A small network was trained on invented records. Each row is its activation on one of them, seen along a few directions.
Each row is followed by the record's values for the fields T, Y, Z, W, B.
Other fields move the rows too, some of them a lot.
(in the rows, 500 means zero)
Strong random noise was added to every row along 2 fixed directions; ignore it. To show where, here is one row again and again, with new noise each time:
[454 432 459 553 478 576 550 348 411 437 561 528 454 571 598 480 508 404
 600 489 403 432]
[522 392 519 387 412 292 471 467 533 445 599 388 723 404 401 521 525 593
 429 584 384 413]
[491 454 516 455 523 208 388 545 618 317 612 405 680 348 361 382 470 554
 448 644 601 481]
[462 454 481 530 519 416 470 441 508 364 583 484 532 473 498 413 481 454
 545 561 525 465]

[673 472 496 376 487 604 550 523 423 580 454 443 459 519 476 597 500 644
 331 514 500 428] => T is t2, Y is y1, Z is z2, W is w5, B is b1
[501 452 458 455 554 414 452 488 541 375 545 460 519 448 426 432 476 491
 502 566 604 469] => T is t2, Y is y3, Z is z1, W is w5, B is b1
[421 580 482 650 498 731 527 397 424 632 491 701 360 623 671 550 554 352
 607 403 363 533] => T is t1, Y is y3, Z is z4, W is w1, B is b1
[589 501 502 457 524 549 567 512 485 385 493 441 494 504 484 486 450 557
 410 527 561 464] => T is t1, Y is y3, Z is z1, W is w4, B is b2
[508 457 508 402 417 358 460 507 548 465 550 419 676 422 385 511 498 582
 425 540 430 456] => T is t2, Y is y3, Z is z1, W is w4, B is b1
[511 529 482 531 543 548 523 546 472 582 457 568 384 546 531 531 508 463
 519 520 574 555] => T is t2, Y is y4, Z is z3, W is w4, B is b2
[544 471 508 459 489 506 506 453 444 552 496 503 510 527 523 544 495 533
 450 515 497 441] => T is t2, Y is y1, Z is z2, W is w3, B is b1
[376 503 482 629 582 393 420 459 552 351 586 562 520 463 527 345 472 352
 650 547 625 514] => T is t2, Y is y3, Z is z1, W is w3, B is b1
[499 478 513 468 520 401 444 499 538 424 517 444 606 482 442 435 461 534
 472 539 537 481] => T is t2, Y is y3, Z is z1, W is w3, B is b1
[426 511 489 466 505 268 420 497 614 504 571 458 755 370 384 487 510 546
 496 581 514 549] => T is t2, Y is y3, Z is z4, W is w2, B is b1
[504 549 492 525 588 453 435 564 531 519 507 561 475 492 482 464 480 510
 458 565 692 546] => T is t2, Y is y1, Z is z2, W is w3, B is b2
[696 494 512 485 525 775 614 516 342 500 430 466 299 597 567 574 478 588
 397 402 518 411] => T is t1, Y is y1, Z is z2, W is w5, B is b2
[449 556 524 522 521 355 415 601 603 521 531 594 595 375 455 480 503 487
 498 555 596 601] => T is t2, Y is y1, Z is z4, W is w1, B is b1
[459 396 471 477 390 618 590 345 373 546 528 516 534 566 599 576 522 471
 548 416 298 406] => T is t2, Y is y3, Z is z1, W is w3, B is b1
[508 483 495 445 449 451 533 485 538 356 538 384 537 476 463 454 491 522
 419 496 455 451] => T is t1, Y is y3, Z is z1, W is w4, B is b2
[331 497 406 735 493 812 599 235 337 577 455 707 266 740 738 486 512 251
 810 407 390 482] => T is t2, Y is y3, Z is z1, W is w3, B is b1
[461 438 502 493 429 532 492 477 505 625 487 522 570 561 476 568 587 514
 595 480 349 496] => T is t2, Y is y3, Z is z1, W is w1, B is b2
[691 397 557 286 378 580 579 493 372 589 475 327 591 550 446 682 526 703
 312 411 257 339] => T is t2, Y is y1, Z is z2, W is w5, B is b2
[436 648 473 617 624 553 392 660 599 531 491 617 390 421 524 441 489 450
 526 551 775 686] => T is t1, Y is y3, Z is z3, W is w1, B is b2
[422 408 473 500 376 557 573 300 408 535 525 490 523 568 590 569 570 464
 543 424 247 400] => T is t1, Y is y3, Z is z1, W is w3, B is b1
[540 566 473 547 613 620 474 613 468 539 400 572 357 561 479 464 511 529
 445 488 637 569] => T is t2, Y is y2, Z is z4, W is w1, B is b2
[576 420 585 315 307 438 523 511 459 716 493 445 693 499 444 711 572 643
 383 429 239 413] => T is t2, Y is y1, Z is z2, W is w3, B is b2
[628 464 530 397 489 477 503 567 492 475 521 365 543 500 422 492 496 629
 358 523 468 468] => T is t1, Y is y1, Z is z2, W is w4, B is b2
[408 404 476 522 352 530 582 307 441 540 538 463 590 558 526 540 528 447
 658 457 264 456] => T is t1, Y is y3, Z is z4, W is w3, B is b1
[528 557 539 494 538 479 456 570 531 331 504 420 469 422 435 367 455 530
 437 504 629 499] => T is t1, Y is y1, Z is z4, W is w5, B is b2
[429 523 498 551 542 441 461 510 570 480 529 549 509 490 474 452 514 453
 560 515 562 550] => T is t1, Y is y3, Z is z1, W is w4, B is b2
[494 452 511 447 440 476 508 466 482 455 537 432 591 486 439 521 473 568
 458 470 401 405] => T is t1, Y is y3, Z is z1, W is w2, B is b2
[447 402 458 487 476 600 598 366 411 406 546 494 467 559 572 504 472 421
 616 407 386 409] => T is t2, Y is y3, Z is z1, W is w5, B is b1
[427 639 453 644 620 596 450 583 510 571 417 669 304 550 583 439 489 379
 577 473 684 638] => T is t2, Y is y4, Z is z4, W is w2, B is b1
[479 436 526 489 508 229 413 536 636 278 611 387 683 341 369 370 493 523
 526 600 563 477] => T is t1, Y is y3, Z is z1, W is w4, B is b1
[472 551 467 576 626 487 439 510 568 249 531 453 428 476 464 301 409 426
 522 542 719 523] => T is t1, Y is y3, Z is z1, W is w4, B is b1
[504 514 437 592 557 803 625 387 311 440 470 592 226 668 696 483 485 378
 564 403 527 469] => T is t2, Y is y1, Z is z2, W is w4, B is b2
[435 487 519 510 555 363 461 535 573 337 577 489 577 453 457 379 432 467
 592 514 628 530] => T is t2, Y is y3, Z is z1, W is w4, B is b2
[510 512 521 509 477 578 531 541 450 724 439 565 419 549 551 615 577 478
 523 466 439 547] => T is t1, Y is y4, Z is z3, W is w4, B is b2
[501 434 524 420 441 360 480 496 515 579 551 475 669 435 467 546 534 536
 486 527 446 494] => T is t2, Y is y1, Z is z2, W is w3, B is b1
[450 485 476 555 591 521 510 483 494 305 560 476 443 467 525 372 451 428
 595 452 640 512] => T is t1, Y is y3, Z is z1, W is w5, B is b2
[513 563 502 470 468 513 476 551 507 727 413 561 525 541 514 641 585 578
 429 486 437 564] => T is t2, Y is y4, Z is z4, W is w2, B is b1
[528 520 466 554 580 679 557 461 386 455 437 508 236 617 581 445 445 442
 477 465 548 496] => T is t1, Y is y4, Z is z3, W is w4, B is b2
[393 423 485 528 417 418 547 377 524 516 532 492 584 481 503 487 546 441
 622 509 383 487] => T is t1, Y is y3, Z is z1, W is w4, B is b1
[634 478 619 313 335 335 459 677 578 698 483 388 758 344 374 732 591 786
 221 556 330 499] => T is t1, Y is y4, Z is z3, W is w1, B is b2
[350 614 543 556 524 212 305 628 774 541 484 583 706 380 340 406 541 511
 530 628 599 668] => T is t2, Y is y3, Z is z4, W is w1, B is b1
[438 560 490 461 498 257 382 547 634 523 531 507 670 373 383 493 527 589
 420 618 577 546] => T is t2, Y is y3, Z is z4, W is w2, B is b1
[503 650 547 575 664 332 357 716 644 435 460 585 442 381 391 346 440 441
 478 608 816 637] => T is t2, Y is y4, Z is z4, W is w5, B is b1
[453 455 476 469 478 453 534 450 498 498 546 535 589 497 479 536 507 491
 555 507 444 452] => T is t2, Y is y3, Z is z1, W is w2, B is b2
[486 482 466 549 562 549 532 433 444 398 500 448 368 541 525 402 465 416
 550 490 554 503] => T is t1, Y is y4, Z is z3, W is w4, B is b1
[551 625 512 620 586 720 463 627 490 613 434 657 287 569 612 555 525 474
 498 471 644 605] => T is t2, Y is y1, Z is z3, W is w1, B is b2
[506 407 466 479 411 843 717 302 221 547 435 484 264 739 688 572 476 413
 612 322 243 383] => T is t2, Y is y4, Z is z3, W is w4, B is b2

Which values does each new row have?
[437 422 441 581 456 685 607 301 360 425 562 550 400 619 662 489 494 372
 650 440 360 418] => T is t2, Y is y3, Z is z1, W is w4, B is b1
[511 537 534 410 375 372 434 599 607 789 475 528 706 409 396 701 608 664
 390 596 401 559] => T is t2, Y is y3, Z is z3, W is w1, B is b2
[415 415 509 513 377 446 512 428 487 545 535 501 659 546 507 562 543 490
 636 475 302 468] => T is t2, Y is y3, Z is z1, W is w3, B is b2
[596 523 511 463 573 400 458 633 538 480 483 426 479 440 405 461 476 569
 391 581 648 549] => T is t1, Y is y4, Z is z3, W is w4, B is b2
[671 489 496 440 568 553 480 570 482 384 463 406 432 504 449 486 446 618
 346 515 635 444] => T is t2, Y is y1, Z is z2, W is w5, B is b1
[542 558 543 506 507 454 470 571 515 579 421 507 513 488 432 484 507 518
 454 555 500 528] => T is t2, Y is y4, Z is z4, W is w5, B is b1
[726 453 505 350 499 583 563 543 405 474 460 399 474 497 458 596 472 671
 285 498 504 395] => T is t2, Y is y1, Z is z2, W is w5, B is b1
[551 567 551 520 544 411 428 662 591 624 421 510 475 484 394 497 517 584
 436 578 610 586] => T is t1, Y is y4, Z is z3, W is w4, B is b2
[510 514 530 450 465 431 508 561 575 523 512 525 602 473 432 548 499 532
 477 521 519 510] => T is t2, Y is y3, Z is z1, W is w4, B is b2
[478 586 468 660 652 717 505 514 434 403 404 592 168 635 621 363 458 388
 554 498 746 603] => T is t2, Y is y4, Z is z3, W is w4, B is b2
[529 476 475 441 456 587 590 453 437 466 494 486 474 548 512 538 460 514
 454 487 457 428] => T is t2, Y is y3, Z is z1, W is w4, B is b2
[450 471 494 460 533 265 414 512 613 373 587 409 690 359 348 396 453 558
 452 613 578 461] => T is t1, Y is y3, Z is z1, W is w2, B is b1
[495 678 488 658 675 473 389 638 584 443 445 560 352 451 472 331 428 465
 484 584 815 638] => T is t1, Y is y4, Z is z4, W is w2, B is b1
[587 500 471 514 600 683 531 524 396 313 453 459 286 577 563 426 444 508
 463 453 669 475] => T is t2, Y is y1, Z is z2, W is w5, B is b2
[574 450 516 393 434 437 514 508 466 454 482 381 540 463 427 521 492 625
 349 546 449 444] => T is t2, Y is y4, Z is z3, W is w4, B is b1
[492 647 499 606 570 661 468 611 516 675 399 687 293 573 594 563 525 409
 506 492 602 645] => T is t2, Y is y4, Z is z3, W is w1, B is b2
[653 476 590 327 444 328 454 667 561 642 459 425 674 433 341 627 552 684
 313 560 450 515] => T is t2, Y is y4, Z is z3, W is w4, B is b2
[437 381 477 459 350 535 549 352 422 632 555 493 628 575 544 630 620 525
 534 424 202 429] => T is t1, Y is y3, Z is z1, W is w3, B is b2
[675 439 509 357 463 565 556 526 438 473 484 363 531 498 455 579 500 637
 342 453 433 402] => T is t2, Y is y1, Z is z2, W is w5, B is b1
[509 358 518 300 322 386 584 439 491 478 572 353 733 445 414 601 536 584
 435 465 277 390] => T is t2, Y is y3, Z is z1, W is w4, B is b2
[615 481 570 430 461 422 478 604 537 586 444 393 553 461 401 517 533 629
 382 568 473 489] => T is t1, Y is y4, Z is z3, W is w4, B is b1
[473 464 507 425 464 300 443 552 600 439 567 411 633 410 377 474 549 561
 433 560 523 506] => T is t1, Y is y3, Z is z1, W is w4, B is b2
[558 500 523 442 475 513 538 550 443 514 476 442 491 488 471 562 471 549
 414 481 501 488] => T is t2, Y is y4, Z is z3, W is w4, B is b2
